Each row below holds a small network's activations on one input, seen along a few directions.
In each table, some parts of the input vary, and every possible input appears once, in random order.
Descriptions start from the smaller parts, as in this example, which fits no table here: one of 8 places around a ring, together with either a single point or one of 11 places around a ring or (one of 2 separate values, together with one of 6 places along a line).
Shared parts are said once, and a part with two or three values counts as separate values.

Other details of the inputs vary at random and push rows far along three fixed directions, the same in every table; ignore that.

Rows:
row 1: [ 45.0  10.2  -6.9  13.9 -13.3  17.7 -25.0  12.4  -4.3  16.7 -16.8  -8.6
 -17.8]
row 2: [ 25.1  16.2  14.1   5.7 -27.6  23.2  -0.9 -25.3  -1.6  26.6  -5.4 -16.5
  -7.7]
row 3: [ -0.5 -47.2  13.9  66.6  10.4   6.0  31.4  17.0 -18.4 -22.6  -7.0   7.0
  35.0]
row 4: [-11.2  18.0  -4.1 -22.9 -11.9  -6.3   0.9   9.5  11.4   9.5  -9.0  -7.9
 -14.6]
row 5: [ 22.2  18.1  11.5  10.0 -40.9  -0.3  -4.4 -19.4   4.8  28.4  -6.9  -1.9
 -25.0]
row 6: [ 10.2 -44.8  -4.0  71.5  -7.7   0.4  10.8  38.3 -14.3 -21.1 -30.8   1.3
  12.4]
row 7: [ -2.8  24.3 -19.1 -34.0   4.1 -13.5 -33.1   7.2   6.7  10.4  11.3   2.9
 -16.1]
row 8: [  7.2 -16.2 -21.8  25.6  25.3 -17.4 -12.5  67.4  -9.5 -27.4 -27.1  18.5
   5.3]
row 9: [-64.5 -27.7  10.0 -10.2  14.3   3.9  51.9  -9.4 -10.4 -13.6  26.8  15.0
  36.9]
row 10: [ 36.1  -4.8   1.4  42.5   6.4 -17.5 -12.0  27.7  -9.5  -4.7 -15.8   9.8
  -5.9]
row 11: [ 22.9  23.4  -4.4  -3.6  -3.3 -15.1 -25.7   5.9   4.9  15.7  -6.5  -1.6
 -20.3]
row 12: [ 26.8  17.2  -5.1  -4.8  -2.9  12.6 -23.5   3.8   3.9   9.0   1.3  -8.6
  -6.4]
row 13: [-16.2   9.9  15.0 -21.2   1.4   5.5  21.3  -8.0   1.5   2.6  14.2   6.3
  10.2]
row 14: [-22.3 -31.6  37.3  36.9   0.4   7.6  64.9 -10.9 -13.2  -9.4   6.9  13.4
  31.6]
row 15: [ 25.7  14.5  19.6  11.5 -28.8   7.0   0.3 -24.9  -6.7  31.6   3.2   2.8
 -22.4]
row 16: [ 16.8  31.1  20.6  -7.4 -21.0  11.8   8.4 -14.3   2.3  22.3  -6.9  -2.3
 -14.9]
row 17: [-34.3  -0.1  19.1 -21.2   1.2  -3.1  20.0 -36.0   2.7  12.3  33.1   2.6
  10.2]
row 18: [-36.3 -34.8 -35.8  -8.2  49.3 -21.0 -11.5  32.6   0.8 -42.2  -5.0   5.8
  18.2]
row 19: [ 25.4  -0.9 -35.6  -3.2  21.8 -12.9 -40.8  36.1  -3.4 -29.1 -13.9   6.8
 -13.2]
row 20: [  9.8  -2.6  28.7  15.8 -49.1  23.0  20.6 -53.8  -1.6  18.0  -6.1  -8.5
 -15.5]
row 21: [-46.0   9.8 -24.6 -75.7  35.9 -14.8 -17.3 -13.1  23.8 -19.6  31.1  -8.9
  10.8]
row 22: [ 29.4  23.1 -22.3 -24.0  18.5 -12.3 -42.3  13.9  17.0 -12.7 -10.8  -6.2
 -15.7]
row 23: [-24.9 -12.5  11.6  -5.7 -10.6  28.5  28.9 -37.1  -6.9  13.8  25.9  -7.6
  16.5]
row 24: [-43.4   7.3 -19.3 -57.8  28.2 -13.0 -10.7 -19.6  19.7 -14.6  14.2 -13.5
   8.4]
Description of these inputs: one of 4 separate values, together with either a single point or one of 5 places around a ring.
Q: The inputs of row 4 and row 6 match in every part but the choice among 4 separate values. If row 14 is changed in the same way as row 4 into row 6, which row does it become?
A: row 3
Q: List by row number the other rows that have the choice among 4 separate values in common with row 7.
A: row 5, row 10, row 11, row 15, row 17
Q: Which other rows does row 12 become when the choice among 4 separate values takes its other values? List them by row number.
A: row 13, row 17, row 21
Q: Which other rows does row 18 become when the place on the ring of 5 takes its other values? List them by row number.
A: row 19, row 21, row 22, row 24

Rows:
row 25: [  0.6  -8.7 -15.4  -7.4  21.5  -2.5 -11.8   3.5  -2.3 -25.4   3.0   4.3
   3.7]
row 26: [ 15.0  10.3   8.0 -16.2 -22.4  24.9  -5.1 -36.3   4.4  28.5   9.6 -18.7
  -0.7]
row 27: [-14.1   9.5   2.3  -7.3   6.9 -11.1   8.0  15.1   7.0   0.6  -3.6   8.8
   1.7]
row 28: [-11.3   5.5  -1.5  -3.8   9.8 -14.8   7.6  36.5   3.0   0.3 -14.8   5.2
  -2.2]
row 29: [ -0.4 -10.9 -20.8  -4.8  25.9   3.5 -17.2  14.9   0.3 -17.6   4.4   0.0
  11.0]
row 30: [ 29.4  29.3  28.0  -6.8 -27.9  12.0   6.1 -19.3  -3.7  31.4  13.3   6.5
 -18.5]
row 31: [ -5.5  10.0   4.1 -15.0  12.5 -10.9   3.2  13.0   2.9  -6.3   9.2  12.4
   6.7]
row 32: [  0.8  -5.0  -8.7 -11.0   9.7 -11.9 -13.3 -11.2   6.9 -12.8   0.5  -2.8
  -5.3]
row 33: [-38.9   8.4 -20.4 -45.8 -13.0  -2.6 -14.0  -8.0  22.2   7.1  -3.6 -23.4
  -5.9]
row 34: [-45.4 -45.5  11.0  35.7 -27.8  10.8  45.9 -25.8  -5.9   2.2   2.5  -9.4
  21.8]
row 35: [ 21.3  13.3  12.7 -10.2 -22.4   9.8  -6.2 -47.9   2.9  21.6   8.9 -10.0
 -24.1]
row 36: [-12.4   9.4   2.0 -13.8   9.7 -14.2   2.6  11.6   1.9  -5.3   1.7   9.5
   3.0]
row 37: [-19.7   2.9  -5.3  -3.6  20.6 -18.9  -2.0  23.6  -0.4  -7.8   7.3  12.5
  10.3]
row 38: [ -3.5 -16.1 -10.7  -0.8  15.3   0.6  -4.8 -11.8  -9.1 -15.7  10.1   2.6
   7.1]
row 39: [ 15.1  29.1  30.6   7.0 -37.1  12.6  19.9 -26.6  -0.6  38.1   6.0   1.1
 -18.3]
row 40: [-18.1   2.9  -9.9  -2.3  10.0 -15.1   4.9  38.0   0.1   5.5  -9.1   9.4
   1.5]
row 41: [ -3.0  11.7  -7.2 -37.3   9.9  14.3 -12.5 -17.8   4.8  -2.7  14.8 -10.3
  -0.3]
row 42: [ 94.4   9.8  -9.5  65.5 -13.8   0.3 -45.5  43.7 -12.9  -9.0 -50.6   2.1
 -31.1]
row 43: [ -1.0  -9.9 -16.3   5.9  19.9  -9.7 -21.4  14.8   5.4 -12.9  -5.6  -6.2
   1.8]
row 44: [ -3.3 -56.0  26.8  72.2  -7.4  22.8  55.6 -10.0 -26.9 -19.8  -3.9   6.4
  38.0]
Q: What do these inputs look like to the network?
A: one of 2 separate values, together with either a single point or one of 4 places along a line or one of 5 places around a ring
Q: The inputs of row 40 and row 28 match in every part but the choice among 2 separate values. If row 37 is changed in the same way as row 40 into row 28, which row does it become?
A: row 36
Q: Start at row 38 and move only the place on the ring of 5, one step at a time. The first step leads to row 29. Which rows follow, in order?
A: row 26, row 43, row 35
